Each row below holds a small network's activations on one input, seen along a few directions.
In each table, some parts of the input vary, and every possible input appears once, in random order.
A made-up example of a description, with smaller parts first: one of 8 places around a ring, together with either a single point or one of 9 places along a line or (one of 2 separate values, together with one of 6 places along a line).
Shared parts are said once, and a part with two or three values counts as separate values.

Other details of the inputs shift rows strongly along two fixed directions, in all tables alike. That doesn't count.

Table:
R1: [ 12 -27  -9 -30  63   2  21 -44  12   2  14 -20  27  60  12]
R2: [-21 -25 -14  68  51  15 -16   7 -16 -38 -38  19 -11 -62  31]
R3: [-38  -6 -22  41  50  25  -3  13 -28 -18  -4  33  -4 -82  19]
R4: [ -6 -31  -4 -31  73 -15  23 -41  23 -12  12  -4  11  53  -2]
R5: [-28 -10  -6   1  66  -4  20 -37  36  -6  31   7  22  60  -9]
R6: [ 22  22   4  15 -50  -5 -28  12  10  16 -31 -26 -11  10  18]
R7: [  1   9  22 -16 -52 -14  -2  27  -8 -13  -6  18 -17 -25 -26]
R8: [ 12  10  19   7 -46 -10 -10   4 -11 -15  -6 -21   9  27 -15]
R9: [ -6 -11 -24  76  39  33 -24   7 -42 -19 -24  -6  12 -52  51]
R10: [-30   3  -4 -39  70  12  37 -22  22  10  37  30  12  36  -4]
R11: [  4  -6  17  10 -50 -34 -18  13  11 -16 -40 -10 -24  -6 -15]
R12: [-22 -35 -14  37  36   9   7  11 -29 -24   4  25   6 -78   9]
R13: [ -2  -3  -6 -11  66  21  16 -35  11  10  20 -13  33  70  26]
R14: [  5  49  10 -33 -45  12  -3  11   1  28  31  -5   7  30 -11]
R15: [  0   0   9  -6 -56 -20  -7  24  -3  -1 -25  12 -26 -49 -11]
R16: [ 32  18   3  29 -49  -1 -33  18  -5  12 -25 -23 -16   1   6]
R17: [  3 -44 -11  64  36  23 -13   2 -46 -35 -34  -3   9 -54  41]
R18: [  5  27   6  -7 -48 -13  -8  22  13  14  -5  22 -29 -27 -22]
R19: [-10  22   2  -4 -46  -8 -13  29  15  12 -23  14 -35 -44  -9]
R20: [ -3 -10 -23  42  38  48 -10  18 -45   1 -12  15   4 -79  52]
R21: [  9  16  20 -41 -48  -6  17   3   8  20  41 -13  17  38 -34]
R22: [-11   9 -11 -35  58  25  37 -28  14  39  67  -5  40  58   5]
R23: [-22 -30   0  -6  60 -15  28 -33  18 -18  30  -3  27  61 -18]
R24: [ 14  30  -1 -10 -53  10 -15  24  -1  35 -11 -12 -15 -26  11]
R25: [  3  30   5 -39 -28 -10  -6  13  28  14   0  16 -26  -6 -20]
R26: [-15 -25  -9 -41  65  -7  47 -29   7  12  40  16  13  31 -15]
R27: [ 27  37   1 -49 -34  11  -8   7  13  38  14  -9  -8  21  -2]
R28: [ -9  17  20 -22 -41 -17   7  17  -6 -10  15  14  -7  -8 -32]
R29: [ -1  12  25  -3 -41 -34  -3   3   8 -25  -5  -2   0  34 -33]
R30: [ -2  16   7  17 -45 -24 -22   9  30  -6 -38  -2 -30  -5  -5]
R31: [ 23  34   3 -28 -43   7  -3  11   3  44  17  -7  -5  18 -10]
R32: [  4  24  17 -36 -50   0  11   6 -11   7  26  -6   9  22 -23]
R33: [ -3 -22 -25  75  40  32 -24   4 -29 -12 -14 -11  14 -43  42]
R34: [ 17  10  17 -14 -58   6  -6  22 -22   2  -2   3  -3 -19  -9]
R35: [-15 -12 -13  -8  70 -10  26 -40  34   4  18   7   8  60  -4]
R36: [ 20   7  10 -29 -49  -5   7   8  -8  23  12  -8  -3   8 -21]
R37: [ 26  12   6 -45 -42  -2   1   8  -2  17   3  -7  -4   1 -12]
R38: [  1 -47 -23  60  35  14 -12  -3 -33 -20 -45 -15   4 -60  48]
R39: [  5  -2  27  11 -47 -23 -18  13  -1 -32 -26   0 -19   1 -20]
R40: [ -7 -38 -25  25  34  26   5   5 -38   2 -20   2   5 -77  40]
R41: [ 11   5   7 -25 -47 -17 -14  20  -3  -6 -14  13 -27 -38 -20]
R42: [ -9  27  11   1 -50  -7 -10  29  17   1  12  17 -19 -26 -27]
R43: [-11 -10 -12 -17  74  -5  12 -38  36  -1   6   6   4  44   6]
R44: [ 12 -22 -29  48  52  31 -30  -3 -22  -7 -36 -15   1 -52  56]
R45: [ 28  -3  11   1 -43 -17  -8  -3  -1   2 -10 -22  -1  32 -14]
R46: [-30   0  -7  10  69  -2  20 -29  18 -17  17  10  15  39   4]
R47: [ 16   3  19   0 -46 -16  -4   1   8  -5   8 -26  16  47 -25]
R48: [-12 -35  -6 -13  65 -18  31 -37  16  -8  18  -2  12  57  -9]
Description of these inputs: one of 2 separate values, together with one of 4 places along a line, together with one of 6 places along a line.
The inputs of R46 and R9 match in every part but the place on the line of 4. If R30 is changed in the same way as R46 into R9, which row does it become?
> R6
Start at R37 and move only the place on the line of 6, one step at a time. The first step leads to R40. Which rows follow, in order?
> R36, R34, R32, R21
Change only the choice among 2 separate values in R16. List by row number the other rows that result.
> R31
Change only the choice among 2 separate values in R33. List by row number the other rows that result.
> R22
Change only the place on the line of 4 in R20. List by row number the other rows that result.
> R7, R10, R34

Table:
R49: [ -8 -22 -17  40  31  15  -8   6 -23 -14 -21   8  -2 -56  27]
R50: [  5   9   6 -15 -15  -8   1  -2  11   6   2  -4  -3  19  -8]
R51: [  0   8   7 -33   3  -9  15 -16  21   9  19  -6   9  52 -15]
R52: [  3   7   9 -28   1  -8  13 -15  19   8  18  -8  10  53 -14]
R53: [  5   7   8   8 -37  -9 -14  17  -4  -8 -13   2 -13 -21 -10]
R54: [  5  19   4 -10 -43   7  -7  25 -10  13   2   8 -12 -36  -7]
R55: [-18 -24 -13  -8  74   9  28 -29   2  -2  22   4  22  23  12]
R56: [ -9 -20 -15  18  49  13   5 -12 -11  -7  -1   2  11 -12  21]
R57: [ -3  18   1 -47   3   5  22  -5  11  26  34   6   8  25 -12]
R58: [ 10   9   6  11 -37  -6 -17  16  -3  -3 -17  -2 -14 -17  -4]
R59: [  2  10   5 -13 -13  -7   0   0  12   5   4   0  -4  14  -9]
R60: [ -6   9   8 -35   7 -10  19 -15  21   9  23   0   7  49 -17]
R61: [-11 -20 -16  39  32  15  -7   7 -21 -14 -18  12  -3 -56  25]
R62: [  6   9   7  10 -37  -6 -16  17  -2  -6 -14   2 -13 -20  -8]
R63: [ 11   8   6  17 -39  -6 -19  14  -5  -5 -17  -8  -9 -12  -1]
R64: [  3   6   9 -16 -16 -10   3  -1   8   2   6  -1  -1  19 -14]
R65: [-11 -21 -14  13  49  12   9 -11  -8  -5   2   6   9 -13  17]
R66: [  6  11   5 -11 -15  -5  -3  -1   9   6   2  -6  -1  20  -6]
R67: [-11 -14 -22  23  34  30   1  14 -33   3  -2  18  -1 -75  27]
R68: [  9   6   7  14 -38  -7 -17  14  -3  -5 -18  -6 -11 -15  -4]
R69: [  2   6   8  -9 -16 -11   1  -1   8   0   4  -3  -1  18 -13]
R70: [  4   9   8 -29   0  -7  12 -15  17  11  18 -10  10  54 -11]
R71: [ 10   6   7  11 -38  -6 -17  15  -4  -5 -17  -5 -10 -16  -4]
R72: [ -9 -23 -15  12  50  12  10 -14 -10  -5   0   2  11  -9  19]
R73: [-12 -22 -14  16  50  12   8 -11  -8  -7   2   5  11 -13  18]
R74: [ 11   8   7  14 -38  -4 -19  15  -5  -6 -16  -7  -9 -14  -2]
R75: [-12 -22 -14  -6  71  11  24 -29   1   2  18   1  22  27  14]
R76: [  0  12   8 -31   4  -6  14 -16  21  11  20  -7   9  55 -12]
R77: [ -8 -23 -15  22  49  11   7 -13 -11  -8  -2   1  11  -9  20]
R78: [ 10   8   7  12 -37  -6 -17  15  -4  -6 -16  -2 -12 -17  -6]
R79: [  6   8   7   7 -37  -8 -14  17  -3  -5 -14   2 -15 -22  -7]
R80: [  7   8   7  14 -37  -7 -17  16  -2  -5 -15  -2 -12 -17  -6]
R81: [  4  11   8 -12 -15  -7   1  -1  10   4   4  -3  -2  22 -10]
Describe the family of inputs behind these rows.
> either one of 3 separate values or (one of 5 places along a line, together with one of 6 places along a line)
Which of the alternatives is R67?
> one of 3 separate values
